These are the activations of a small neural network, seen along a few directions. Each row is one input.
In each table, some parts of the input vary, and every possible input appears once, in random order.
A made-up example of a description, with smaller parts first: one of 8 places around a ring, together with either a single point or one of 9 places around a ring or (one of 3 separate values, together with one of 6 places along a line).
Shared parts are said once, and a part with two or three values counts as separate values.

Other details of the inputs shift rows strongly along two fixed directions, in all tables alike. That doesn't count.

A family of inputs:
x1: [-15 5 8 -15 -32 -7 3 -1 12 32 2 -24 -20 0]
x2: [-1 -5 -10 -10 -6 -15 5 3 38 34 -1 -30 -17 4]
x3: [0 0 -10 0 -16 -4 10 4 20 12 1 -16 -16 0]
x4: [-45 -13 26 9 -73 10 24 -29 3 31 11 14 -13 31]
x5: [-23 1 -2 26 -37 8 17 -19 -2 -14 -8 14 22 -4]
x6: [1 -1 1 -8 -2 -4 2 1 12 17 7 -5 -9 -11]
x7: [-12 -3 -5 2 -43 10 23 -14 14 18 -7 -11 2 2]
x8: [7 -24 -13 -30 -43 -13 14 -7 75 88 12 -62 -42 -2]
x9: [-7 5 14 18 -23 11 16 -13 -26 -37 -11 18 23 2]
x10: [24 -1 10 -17 10 6 -4 11 0 8 -2 -6 -11 -3]
x11: [19 10 -22 1 45 11 -4 17 -19 -28 -3 7 10 -3]
x12: [-10 -2 16 12 -37 10 22 -17 -14 -18 -10 13 19 2]
x13: [-36 2 27 16 -49 3 7 -22 -4 -17 -15 13 12 -1]
x14: [32 -8 -2 -32 33 -7 -22 16 15 29 1 -20 -16 -3]
x15: [56 4 -7 -37 84 -5 -33 41 -8 3 0 -10 -14 -1]
x16: [28 5 -21 -3 60 -6 -8 29 -2 -17 3 2 -5 -7]
x17: [-21 3 19 15 -20 -1 -2 -12 -18 -28 -14 23 14 -2]
x18: [30 -8 3 -19 18 -1 -12 7 7 20 1 -10 -12 -7]
x19: [25 5 -5 -33 40 -11 -14 25 12 31 7 -25 -22 -5]
x20: [-12 -15 14 -22 -56 -3 2 -14 37 56 -1 -35 -23 2]
x21: [5 8 8 7 36 15 -10 12 -36 -21 20 36 -3 30]
x22: [-41 14 18 37 -25 0 14 -20 -32 -48 -9 38 20 -14]
x23: [-38 17 -1 45 -4 -5 3 -4 -31 -66 -14 30 21 0]
x24: [44 -2 -4 -12 68 2 -28 21 -20 -17 3 9 -5 -12]
x25: [5 -5 18 -18 -36 7 9 -5 13 27 -4 -20 -17 2]
x26: [-48 -1 0 40 -38 -9 9 -23 7 -19 -7 4 9 -3]
x27: [0 -11 -8 -8 -27 -8 17 -4 47 42 2 -28 -20 -1]
x28: [37 6 -9 -14 68 2 -21 29 -27 -34 1 9 17 1]
x29: [6 10 -22 16 47 1 -16 7 -22 -38 -6 20 25 -7]
x30: [11 -4 5 -33 -24 -5 12 -1 38 60 8 -37 -32 -5]
x31: [49 -1 -14 -21 77 -2 -27 31 -17 -22 5 5 14 -3]
x32: [-1 -4 8 16 -12 6 9 -16 -16 -27 -5 20 24 -6]
x33: [-52 6 18 30 -55 -10 11 -25 -8 -9 -8 14 10 -5]
x34: [23 -5 5 -10 6 6 6 -1 1 -2 0 0 12 0]
x35: [8 -16 -16 -19 -23 5 10 -7 39 51 5 -35 -15 -2]
x36: [16 -21 2 -35 -22 -2 -2 -4 35 55 10 -42 -15 4]
x37: [43 7 -17 -11 81 -9 -28 28 -17 -12 12 8 -7 -18]
x38: [-41 8 10 22 -19 -6 0 -18 -13 -18 -3 11 7 -12]
x39: [-48 13 0 49 -12 -8 8 -9 -26 -64 -17 34 24 -2]
x40: [19 3 4 -17 25 14 -8 22 -13 20 25 2 -25 34]
x41: [18 5 0 -1 39 2 -11 11 -27 -40 -4 19 26 1]
x42: [54 -2 -35 -23 75 2 -20 29 4 10 7 -10 -4 -8]
x43: [-44 3 2 27 -59 3 19 -28 4 -6 -12 7 24 2]
x44: [-19 4 -7 8 -26 5 9 -12 9 -3 -7 0 15 4]
x45: [-8 4 0 -1 6 -11 -10 0 2 9 5 -4 -4 -10]
x46: [-32 3 -5 34 -10 -12 3 -13 1 -25 -9 11 11 -4]
x47: [1 -18 10 -31 -48 8 9 -12 37 88 29 -25 -42 35]
x48: [20 1 -2 -3 71 14 -26 20 -35 -20 27 30 -8 20]
x49: [61 -3 -14 -22 88 4 -20 31 -19 -22 7 9 12 -8]
x50: [-27 5 19 21 -23 16 9 -8 -31 -10 12 30 -4 34]
x51: [-32 11 25 41 -21 9 8 -19 -43 -67 -19 48 29 -9]
x52: [-2 -3 -16 -4 -10 1 -2 -7 19 19 0 -18 -1 1]
x53: [-28 8 21 39 -17 6 4 -17 -41 -64 -17 50 28 -11]
x54: [16 -3 1 -20 -7 2 -1 6 3 13 0 -19 0 10]
x55: [3 3 -16 23 39 -10 -4 10 -9 -36 -2 21 11 -11]
x56: [8 -9 14 -40 -40 -2 1 5 37 65 -1 -50 -33 11]
x57: [8 9 -18 -5 22 4 -7 16 -9 -11 -4 -6 5 7]
x58: [-43 9 16 22 -35 -8 9 -18 -10 -14 -9 14 8 -7]
x59: [-10 -10 -9 -7 -18 -18 8 -4 42 36 -3 -26 -16 2]
x60: [-18 -5 11 11 -38 1 6 -20 -4 -12 -5 5 20 2]
x61: [20 6 -20 4 43 7 -3 14 -12 -21 -2 11 14 -5]
x62: [-23 7 6 26 -3 -1 -2 -12 -22 -31 2 23 8 -19]
x63: [6 4 -16 -10 13 3 -2 10 4 4 -4 -10 4 5]
x64: [8 -12 5 -5 -23 5 8 -13 11 12 2 -8 4 -3]
x65: [46 6 -12 -37 56 -5 -16 33 7 24 15 -22 -28 -9]
x66: [-19 -9 -7 15 -40 -12 16 -19 29 19 -2 -10 -8 -5]
Each input here is: one of 6 places along a line, together with either a single point or (one of 2 separate values, together with one of 5 places around a ring).
Question: Changing only the place on the line of 6 turns x30 into x6. The same change can be made to x50. Which row results?
Answer: x4
Question: Changing only the place on the line of 6 turns x31 into x36. The same change can be made to x5. Which row results?
Answer: x35
Question: Which other rows does x9 become when the choice among 2 separate values takes its other values? List them by row number.
Answer: x54
Question: Which other rows does x11 become when the place on the ring of 5 takes its other values? List them by row number.
Answer: x3, x9, x25, x65
Question: Which other rows does x44 become when the choice among 2 separate values takes its other values? List them by row number.
Answer: x61
Question: Which other rows agree with x47 in the place on the line of 6? List them by row number.
Answer: x14, x18, x29, x32, x37, x42, x45, x46, x60, x66

A family of inputs:
x67: [-42 -9 -1 7 -95 1 23 -33 46 43 -13 -28 -12 -2]
x68: [39 -11 -13 -16 78 -16 -28 23 14 17 18 -3 -22 -7]
x69: [2 -6 10 7 2 16 -3 -11 -28 -25 -1 22 22 3]
x70: [-2 -8 5 -28 -44 -12 12 -10 49 58 -7 -42 -15 -5]
x71: [-1 6 -2 17 3 7 12 2 -17 -24 -2 22 7 14]
x72: [1 9 8 -2 22 -3 -7 15 -19 -12 1 9 -12 3]
x73: [-4 5 -12 22 7 3 5 -2 -10 -22 -5 12 12 -17]
x74: [-10 10 5 7 25 0 -15 6 -33 -23 3 22 4 4]
x75: [-5 4 -5 13 4 12 3 -5 -15 -13 6 18 14 16]
x76: [1 7 21 6 2 6 -4 2 -24 -25 -6 18 4 -1]
x77: [-12 7 -7 20 4 -5 -8 1 -5 -26 -15 -2 14 -4]
x78: [-11 7 2 11 7 3 5 6 -13 -19 7 14 -5 12]
x79: [-16 -9 0 -21 -37 4 10 -10 30 57 16 -28 -22 19]
x80: [5 -6 12 5 -9 14 7 -5 -15 -22 -6 19 10 3]
x81: [8 2 -7 -1 17 -8 2 7 0 -14 -9 3 20 -9]
x82: [3 3 -6 10 5 -4 5 0 -5 -9 4 2 4 -18]
x83: [75 -14 -35 -60 75 -18 -26 44 45 52 12 -55 -26 1]
x84: [-18 1 7 2 -40 -9 12 -18 16 11 -5 -14 -3 -12]
x85: [-12 1 19 2 -26 9 -5 -12 -16 -4 0 10 7 0]
Question: Describe the family of inputs behind these rows.
Answer: either a single point or one of 8 places around a ring or (one of 2 separate values, together with one of 5 places around a ring)
Question: Which other rows does x69 become when the place on the ring of 5 takes its other values? List them by row number.
Answer: x74, x75, x79, x85
Question: Which other rows does x75 become when the choice among 2 separate values takes its other values? List them by row number.
Answer: x71
